Each row below holds a small network's activations on one input, seen along a few directions.
Each table varies a few parts of the input and shows all the possible inputs, shuffled.
Descriptions start from the smaller parts, as in this example, which fits no table here: one of 8 places around a ring, together with either a single point or (one of 2 separate values, together with one of 4 places along a line) or one of 11 places along a line.
Shared parts are said once, and a part with two or three values counts as separate values.
(in the rows, 128 means zero)

Other details of the inputs shift rows strongly along three fixed directions, in all tables alike. That doesn't count.

Table:
row 1: [ 92 126  99 165 174  82 145 117  52 149  72 212]
row 2: [160 166 123 141 130 149 136  79 169 140 169 100]
row 3: [141  82 103 121  53 128  92 146 129 112 101  63]
row 4: [143 123 100 133 115 141 113  65 195 158 181  79]
row 5: [124 189 177 118 208 150 150 111 167 115 161 168]
row 6: [126 144 129 167 122 107 153  65 134 134 132 116]
row 7: [178 111 127 130  40 158 138 126 151 112 155  36]
row 8: [110 165 183 102 195 163 160 139 142  99 153 157]
row 9: [128 127  73 183 118  91 129  32 141 180 146 125]
row 10: [111  65  96 151  61  71 111 201   4  90   7 148]
row 11: [123 110 152  89 107 133  98 228  85  79  68 150]
row 12: [128 157 164 105 168 173 146 174 102  98 132 152]
row 13: [121 120 180  80 130 135 124 226  99  96 100 154]
row 14: [102 163 157  99 216 141 119 147 123 129 126 196]
row 15: [ 90 103  81 167 149  84 131 129  33 132  50 187]
row 16: [145  81 119 131  47 101 111 160 100 115  97  90]
row 17: [118  92  68 165 101 106 127  89 113 151 118 103]
row 18: [135 128 125 124 121 141 136  90 188 164 185  92]
row 19: [142 149 102 185 116 113 149  45 117 161 138 117]
row 20: [105 133  98 158 150  86 119 110  79 138  84 189]
row 21: [151  81 104 121  48 122  93 147 127 108 100  69]
row 22: [134 128 148 131 101 135 149 122 138 102 135  94]
row 23: [112 142  94 167 170  95 128  76 105 159 107 192]
row 24: [135 110  94 154  86  97 118  90 131 148 130 105]
row 25: [145 136 165 122  97 134 131 137 149  95 130  89]
row 26: [120 156 154 106 177 153 129 129 169 146 173 156]
row 27: [159 187 174 114 170 180 145 108 195 139 207 118]
row 28: [116 161 179  87 191 154 130 166 151 129 157 178]
row 29: [144 116 146 104  99 135 112 164 149 115 145 108]
row 30: [105 151 168  85 197 148 114 189 110 107 107 193]
row 31: [150 139 169  94 110 158 123 141 174  85 150  74]
row 32: [119 100  76 167  97  99 133  86 115 158 117 107]
row 33: [ 99 127 106 153 161  98 144 116  84 151  96 178]
row 34: [149  99 118 114  81 135 132 126 171 141 164  67]
row 35: [113 118 164  80 153 163 123 212 121 101 122 135]
row 36: [131 150  83 175 131 105 129  64  82 136  90 138]
row 37: [128 138 161  95 156 144 113 185 130 107 124 167]
row 38: [118 127 130 107 161 148 135 142 146 137 153 128]
row 39: [153 100 173  72  73 153 113 216 150  95 139  83]
row 40: [127 159 100 146 171 131 137  39 196 184 191 139]
row 41: [140  76 108 114  53 138 116 163 144 116 130  49]
row 42: [108 144 110 155 171  99 141  79 113 166 134 175]
Description of these inputs: one of 6 places along a line, together with either one of 2 separate values or one of 5 places along a line.
Changing only the place on the line of 6 turns row 10 into row 4. The same change can be made to row 32. Which row results?
> row 3
Change only the place on the line of 5 in row 40. List by row number the other rows that result.
> row 11, row 20, row 23, row 37
Change only the place on the line of 5 in row 41. List by row number the other rows that result.
> row 15, row 17, row 35, row 38
Which other rows agree with row 19 in the place on the line of 6? List them by row number.
> row 6, row 13, row 16, row 18, row 39, row 42

Table:
row 43: [128 127 131 146 108  99 129 127 100 114  98 143]
row 44: [109 122 116 144 127  88 115 131  87 137  86 167]
row 45: [124 145 151  99 160 150 116 137 165 132 155 136]
row 46: [149  93 128 105  68 154 120 151 168 114 156  53]
row 47: [134 155 168  99 156 158 129 144 164 106 154 131]
row 48: [132 136 148 124 128 129 142 127 135 125 139 125]
row 49: [125 146 159 102 166 163 139 141 158 124 163 125]
row 50: [126 133 116 126 152 138 130  93 170 149 162 122]
row 51: [133 148 131 131 147 145 140  86 166 139 162 109]
row 52: [149  95 144 100  63 149 115 204 108  85 104  77]
row 53: [119 114 135 124 124 119 134 164 104 121 111 145]
row 54: [112 131 132 125 163 114 134 138 116 136 122 170]
row 55: [123 152 142 126 164 133 135 141  96 118 108 164]
row 56: [114 116 120 151 116 100 140 135  75 126  89 144]
row 57: [149  87  69 152  60 111 114  88 140 145 130  67]
row 58: [126 130  65 178 123  98 118  30 141 183 139 122]
row 59: [135 134 128 137 115 119 117 148  90 103  89 144]
row 60: [117 140 119 133 165 135 137 120 120 144 136 160]
What do these inputs look like to the network?
> one of 3 separate values, together with one of 6 places along a line
Change only the choice among 3 separate values in row 50. List by row number the other rows that result.
> row 54, row 57
Change only the choice among 3 separate values in row 49. List by row number the other rows that result.
> row 52, row 56
